Each row below holds a small network's activations on one input, seen along a few directions.
Each table varies a few parts of the input and shows all the possible inputs, shuffled.
Descriptions start from the smaller parts, as in this example, which fits no table here: one of 3 separate values, together with either a single point or one of 11 places along a line or (one of 4 places along a line, together with one of 5 places around a ring).
Shared parts are said once, and a part with two or three values counts as separate values.
In the rows, zero is written as 128.

Other details of the inputs shift rows strongly along two fixed directions, in all tables alike. That doesn't count.

Rows:
R1: [153 155 133 122 126 127 128 124 145 139 133]
R2: [136 154 133 139 125 117 120 118 119 142 147]
R3: [119  91 126 193 151  79 172 163 115  35  89]
R4: [141 156 138 139 120 116 123 118 116 142 141]
R5: [120  83 119 170 163  83 169 178 149  30  86]
R6: [142 140 134 120 148 130 114 116 156 140 144]
R7: [ 78  87 114 108  85 195 140 148  73 153  92]
R8: [157 156 138 123 127 128 138 121 139 140 130]
R9: [127 130 122 122 112  87 119  93 132 149 147]
R10: [134 151 140 131 129 113 117 120 119 141 149]
R11: [136 143 138 132 136 118 105 113 122 137 150]
R12: [ 85  67 110  86 105 209 129 150 111 144 101]
R13: [ 72  69 111  99  99 199 126 144  82 145 110]
R14: [148 147 132 114 140 127 120 119 148 136 141]
R15: [131 141 140 134 140 119 104 112 127 140 152]
R16: [ 78  78 112 108  85 199 134 148  79 148 103]
R17: [122  87 113 178 159  87 171 176 149  31  84]
R18: [154 156 134 122 124 125 132 125 143 141 131]
R19: [132 136 121 106 114 100 127  96 161 141 138]
R20: [147 150 127 118 137 126 121 120 147 138 139]
R21: [144 141 136 118 145 129 113 118 154 138 143]
R22: [152 163 134 122 126 123 133 126 138 143 122]
R23: [129 140 137 135 143 120 104 110 128 141 153]
R24: [135 150 131 134 132 117 112 114 120 139 148]
Description of these inputs: one of 2 separate values, together with either a single point or one of 11 places along a line.
The inputs of R10 and R5 match in every part but the choice among 2 separate values. If R24 is changed in the same way as R10 into R5, which row does it become? -> R20
Which other rows does R8 become when the choice among 2 separate values takes its other values? List them by row number. -> R3

Rows:
R25: [130 109 125 148 156 114 135 147 145  82 115]
R26: [ 78  70 116 102 105 191 123 139  97 146 113]
R27: [119 106 122 160 137  76 141 127 129  83 118]
R28: [ 82  75 113 109  93 161 135 122  94 147 112]
R29: [131 155 143  86 107 170  91  86 116 211 168]
R30: [130 107 130 150 154 114 138 140 143  85 115]
R31: [139 121 117 140 143 105 155 155 159  82 102]
R32: [141 158 143  81 110 182  98  89 126 210 162]
R33: [178 220 157 157 124  70 114  95 107 152 179]
R34: [138 123 115 140 145 104 154 160 160  81 103]
R35: [195 203 152 125 141  83 125  87 175 155 158]
R36: [120 106 125 161 136  75 143 123 128  85 119]
R37: [ 79  75 109 107  93 163 131 130  97 142 111]
R38: [ 79  70 118 103 105 191 125 136  96 148 113]
R39: [141 160 138  78 112 182  92  97 130 206 163]
R40: [168 202 138 132 138  62  97  89 151 154 179]
R41: [141 134 140 168 145 115 146 161 101  83 115]
R42: [193 212 142 119 144  85 117 105 179 153 161]
R43: [183 205 147 128 162  91  96 102 167 149 176]
R44: [ 84  75 108  93 112 208 128 155 109 141 106]
R45: [120 107 127 155 153  99 129 140 135  83 123]
R46: [ 74  74 107 100 111 191 120 153  99 139 113]
R47: [124 106 134 159 151  96 135 128 131  90 124]
R48: [140 116 121 141 140 105 156 148 158  83 101]
R49: [ 97 104 115 110  87 204 155 160  86 149  77]
R50: [120 106 123 160 137  76 142 126 129  84 118]
R51: [135 133 134 178 148 115 143 156 111  87 102]
R52: [168 199 142 133 136  62  98  82 151 154 178]
R53: [128 111 125 148 157 113 134 149 146  81 117]
R54: [104 107 123 102  86 199 157 166  78 143  90]
R55: [127 184 137 110  78 166 102  92  80 222 158]
R56: [128 161 134  83 113 168  85 101 120 205 170]
R57: [141 115 125 142 139 105 160 143 155  86 100]
R58: [118 107 119 158 137  76 138 131 131  81 119]
R59: [131 107 131 150 154 114 139 139 142  86 115]
R60: [ 77  79 102 105  97 162 129 142  99 137 111]
R61: [117 111 115 156 139  77 137 138 133  81 119]
R62: [123 107 134 159 151  96 134 129 131  89 123]
R63: [151 174 131  70  99 172 111 104 145 206 150]
R64: [141 116 123 141 140 104 157 146 157  85 101]
R65: [141 115 124 142 139 105 159 144 156  86 100]
R66: [141 156 143  81 111 181  99  88 126 211 161]
R67: [128 115 120 147 160 113 133 156 146  80 117]
R68: [172 198 151 135 155  79  91  91 156 151 182]
R69: [129 161 135  83 112 169  86  98 120 206 170]
R70: [130 108 128 149 155 113 137 143 144  84 115]
R71: [ 80  94 121 128  92 203 130 151  62 157 103]
R72: [118 108 118 157 138  77 138 133 132  81 118]
R73: [101  82 114  91  94 192 153 141 120 146  92]
R74: [195 209 146 120 142  85 118  98 179 152 160]
R75: [120 106 128 156 152  99 129 138 134  84 123]
R76: [ 88  95 127 121  91 198 134 156  54 148 115]
The inputs of R56 and R43 match in every part but one. If R71 is changed in the same way as R56 into R43, which row does it become? -> R51
The inputs of R61 and R69 match in every part but one. If R28 is changed in the same way as R61 into R69, which row does it become? -> R47
Describe the family of inputs behind these rows. -> one of 4 places along a line, together with either one of 2 separate values or one of 11 places along a line
Start at R57 and move only the place on the line of 4, one step at a time. The first step leads to R59. Which rows follow, in order? -> R29, R50
Start at R54 and move only the place on the line of 4, one step at a time. The first step leads to R41. Which rows follow, in order? -> R76, R33
Which other rows does R55 become when the choice among 2 separate values takes its other values? List them by row number. -> R33
